These are the activations of a small neural network, seen along a few directions. Each row is one input.
In each table, some parts of the input vary, and every possible input appears once, in random order.
A made-up example of a description, with smaller parts first: one of 2 separate values, together with either a single point or one of 11 places around a ring or (one of 6 places along a line, together with one of 8 places around a ring).
Shared parts are said once, and a part with two or three values counts as separate values.
In the rows, 128 means zero.

Other details of the inputs shift rows strongly along two fixed directions, in all tables alike. That doesn't count.

A family of inputs:
R1: [144 157 143 134 128 137  83 104 112 107  85 138]
R2: [160 139 145 157 129 125  33 104  96  81 112 150]
R3: [128 139 112 106 119 119 147 126 129 138 123 121]
R4: [118 112 132 136 148 160 155 128 160 145 139 137]
R5: [120 120 125 146 137 152 151 161 148 124 170 142]
R6: [126 115 131 120 119  96 142 131 120 144 121 107]
R7: [129 129 110 108 107  85 127 129  99 133 119 107]
R8: [118 161 105 112 101 103 138 150  97 115 127 114]
R9: [141 120 138 144 149 159 123 121 156 126 137 148]
R10: [157 173 133 128 115 130  53  92  90  87  80 143]
R11: [139 144 127 111 100  90  91  98  84 116 105 112]
R12: [118 134 123 114 126 130 148 128 136 140 115 119]
R13: [115  88 136 145 148 141 141 135 147 145 152 128]
R14: [122 135 111 110 123 131 147 123 130 138 127 126]
R15: [130 146 131 121 124 130 119 117 123 125 100 125]
R16: [126 131 125 141 133 132 150 161 137 122 153 132]
R17: [119 113 136 131 150 159 154 129 162 144 140 137]
R18: [126 112 123 132 145 156 152 127 159 141 152 142]
R19: [120 119 126 122 122  94 140 141 119 138 124 111]
R20: [125 151 109  93 109 110 142 122 113 134 110 115]
R21: [136 120 146 149 154 162 125 120 157 129 129 149]
R22: [125 138 124 111 124 118 151 130 133 141 110 117]
R23: [130 118 123 111 113  96 137 117 117 142 137 111]
R24: [125  88 147 143 145 133 146 124 154 148 154 127]
R25: [131 114 120 120 119 105 131 125 120 139 138 117]
R26: [125 120 120 119 120  92 135 141 118 135 131 114]
R27: [132 151 112  94 110 105 143 125 116 134 110 115]
R28: [121 124 137 149 139 145 148 164 144 123 148 135]
R29: [131 148 114 100 111 103 144 128 119 134 104 113]
R30: [150 144 136 115 104  82  95 106  90 117  98 111]
R31: [115 132 121 112 110  85 130 135 103 134 110 104]
R32: [131  88 136 144 145 133 141 132 152 145 160 131]
R33: [108 121 126 148 139 157 152 157 146 126 165 138]
R34: [137 115 142 151 135 140  73 110 112 107 122 140]
R35: [131 138 118 110 122 117 151 128 130 139 116 121]
R36: [119 116 110 114 116 105 134 130 111 138 135 113]
R37: [162 162 140 138 127 140  59  96 107  91  93 151]
R38: [125 129 112 105 102  89 126 120  98 136 121 106]
R39: [117 134 117 112 124 133 148 124 131 140 119 124]
R40: [114 148 110 118 108 119 145 155 111 120 139 121]
R41: [118 124 126 119 137 148 149 125 147 141 133 133]
R42: [129 160 118 115 103  97 139 159 101 115 115 113]
R43: [157 130 161 169 156 176  67 104 145  95 112 164]
R44: [149 139 145 174 145 167  78 135 129  82 151 164]
R45: [122 143 127 133 124 117 149 160 124 122 131 120]
R46: [127 122 131 129 140 141 153 129 150 142 127 132]
R47: [117 135 119 112 125 132 148 124 132 142 119 125]
R48: [139 125 131 139 143 159 115 117 149 120 137 148]
R49: [113 132 129 142 133 139 151 159 136 125 146 128]
R50: [120 112 132 124 123 110 135 127 122 144 125 111]
R51: [117 132 108 107 105  87 126 131  98 131 124 109]
R52: [148 172 153 158 119 140  52 129  90  70  93 144]
R53: [126 126 123 113 113  84 133 134 103 136 106 102]
R54: [119 129 119 107 104  91 129 121 100 138 112 103]
R55: [131  98 156 153 145 145 110 108 142 130 143 135]
R56: [118 112 119 129 142 161 149 126 159 140 154 140]
R57: [107 120 128 146 137 159 151 159 146 126 162 139]
R58: [115  89 139 138 140 142 142 117 149 148 161 129]
R59: [116 122 122 123 134 149 148 126 147 140 134 131]
R60: [129 113 130 134 149 152 154 131 163 144 146 141]
R61: [118 150 112  98 108 112 143 123 114 136 103 111]
R62: [141 124 139 152 149 178  89 106 146 108 138 160]
R63: [144 114 158 178 151 164  40 104 123  87 132 164]
R64: [130 113 132 130 149 152 154 132 164 142 147 140]
R65: [127 139 127 108 126 117 152 130 133 140 109 118]
R66: [127  88 131 144 148 134 141 138 149 143 159 132]
Description of these inputs: one of 6 places around a ring, together with either one of 2 separate values or one of 4 places along a line or one of 5 places along a line.
- The inputs of R55 and R24 match in every part but the place on the ring of 6. If R15 is changed in the same way as R55 into R24, which row does it become? => R22
- Which other rows agree with R26 in the place on the ring of 6? List them by row number. => R9, R16, R29, R30, R32, R35, R42, R60, R64, R66
- Start at R27 and move only the place on the ring of 6, one step at a time. The first step leads to R20. Which rows follow, in order? => R41, R17, R65, R64
- Which other rows does R10 become when the place on the line of 5 takes its other values? List them by row number. => R14, R20, R56, R62
- Start at R36 and move only the place on the ring of 6, one step at a time. The first step leads to R7. Which rows follow, in order? => R66, R53, R13, R34

A family of inputs:
R67: [105  82 119 131 143 138 210 168 175 165 209 128]
R68: [159 110 155 159 166 165  76  96 150 113 122 165]
R69: [124 168 105  88  91  89 104 111  83 115  86 106]
R70: [125 149 125 116  94  68 109 126  73 120  88  94]
R71: [138 116 142 161 148 188  71  97 140 105 134 164]
R72: [121 133 123 107 117 100 119 125 105 130 103 107]
R73: [109  89 117 128 133 106 195 156 151 168 164 107]
R74: [ 97  88 128 113 139 113 194 131 162 183 146 108]
R75: [142  98 167 174 152 166  73 104 140 114 126 149]
R76: [162 122 160 157 156 171  81  87 151 109 133 165]
R77: [ 88  82 107 114 154 161 207 130 191 185 181 135]
R78: [123 147 129 115  92  63 107 138  77 117 100  99]
R79: [148 169 121  93  92  79 110 112  85 113  88 102]
R80: [ 95 101 118 118 123 119 192 161 144 158 182 113]
R81: [145 119 164 159 155 177  78  85 146 111 132 162]
R82: [157 119 153 174 148 168  80 112 133  96 151 160]
R83: [121 167 101 102  88  88 106 119  72 112  94 107]
R84: [147 155 116  95  97  80 106 117  80 123  70 102]
R85: [150 104 160 179 151 144  78 132 139 103 151 156]
R86: [153 122 139 157 153 175  73 104 149  99 141 166]
R87: [ 98 101 119 107 128 127 196 141 155 165 166 108]
R88: [ 95 101 114 120 125 125 197 149 142 162 174 109]
R89: [138 166 148 155 159 201 121 133 165  96 112 175]
R90: [131 148 100 113 108 105 127 128 103 122 121 119]
R91: [110 109  98  96 136 129 197 127 168 175 154 125]
R92: [109  93 106 120 136 115 195 159 147 165 164 112]
R93: [ 92  90 110 121 135 120 192 157 142 166 163 109]
R94: [116 101 114 107 125 129 201 138 156 171 160 112]
R95: [138 199 130 125 121 151 117 146 119  85  83 142]
R96: [137 168 102  99  89  78 107 134  80 107 106 115]
R97: [146 150 127 104  95  72 109 115  86 128  73  97]
R98: [ 95 155 104 122 135 160 218 190 163 149 153 124]
R99: [141  90 167 182 165 210  87 101 164 113 163 170]
R100: [142 107 159 161 165 170  73  94 145 114 121 161]
R101: [132 119 140 168 145 169  72 124 133  94 158 166]
R102: [128 207 112 101 100 128 146 152 106 108  70 119]
R103: [135 206 125 124 107 130 116 165 101  84  93 138]
R104: [112  89 122 116 137 108 194 149 163 171 157 105]
R105: [147 155 130  99 104  66 109 104  94 132  69 102]
R106: [111  93 111 108 140 117 193 151 159 168 156 111]
R107: [130 152 119  96  95  84 104 115  75 125  70  98]
R108: [143 169 101  89  88  91 107 109  84 119  79 110]
R109: [140  90 172 184 167 173  72 108 156 110 146 156]
R110: [140 156 115 105  97  67 107 142  77 112  98 108]
R111: [147 106 169 195 165 179  33 120 131  81 148 175]
- What is each input in this table made of? => one of 5 places along a line, together with either a single point or (one of 2 separate values, together with one of 4 places along a line)
- The inputs of R74 and R78 match in every part but the place on the line of 5. If R68 is changed in the same way as R74 into R78, which row does it become? => R110
- The inputs of R67 and R82 match in every part but the place on the line of 5. If R101 is changed in the same way as R67 into R82, which row does it become? => R83
- Which other rows does R86 become when the place on the line of 5 takes its other values? List them by row number. => R90, R91, R96, R108
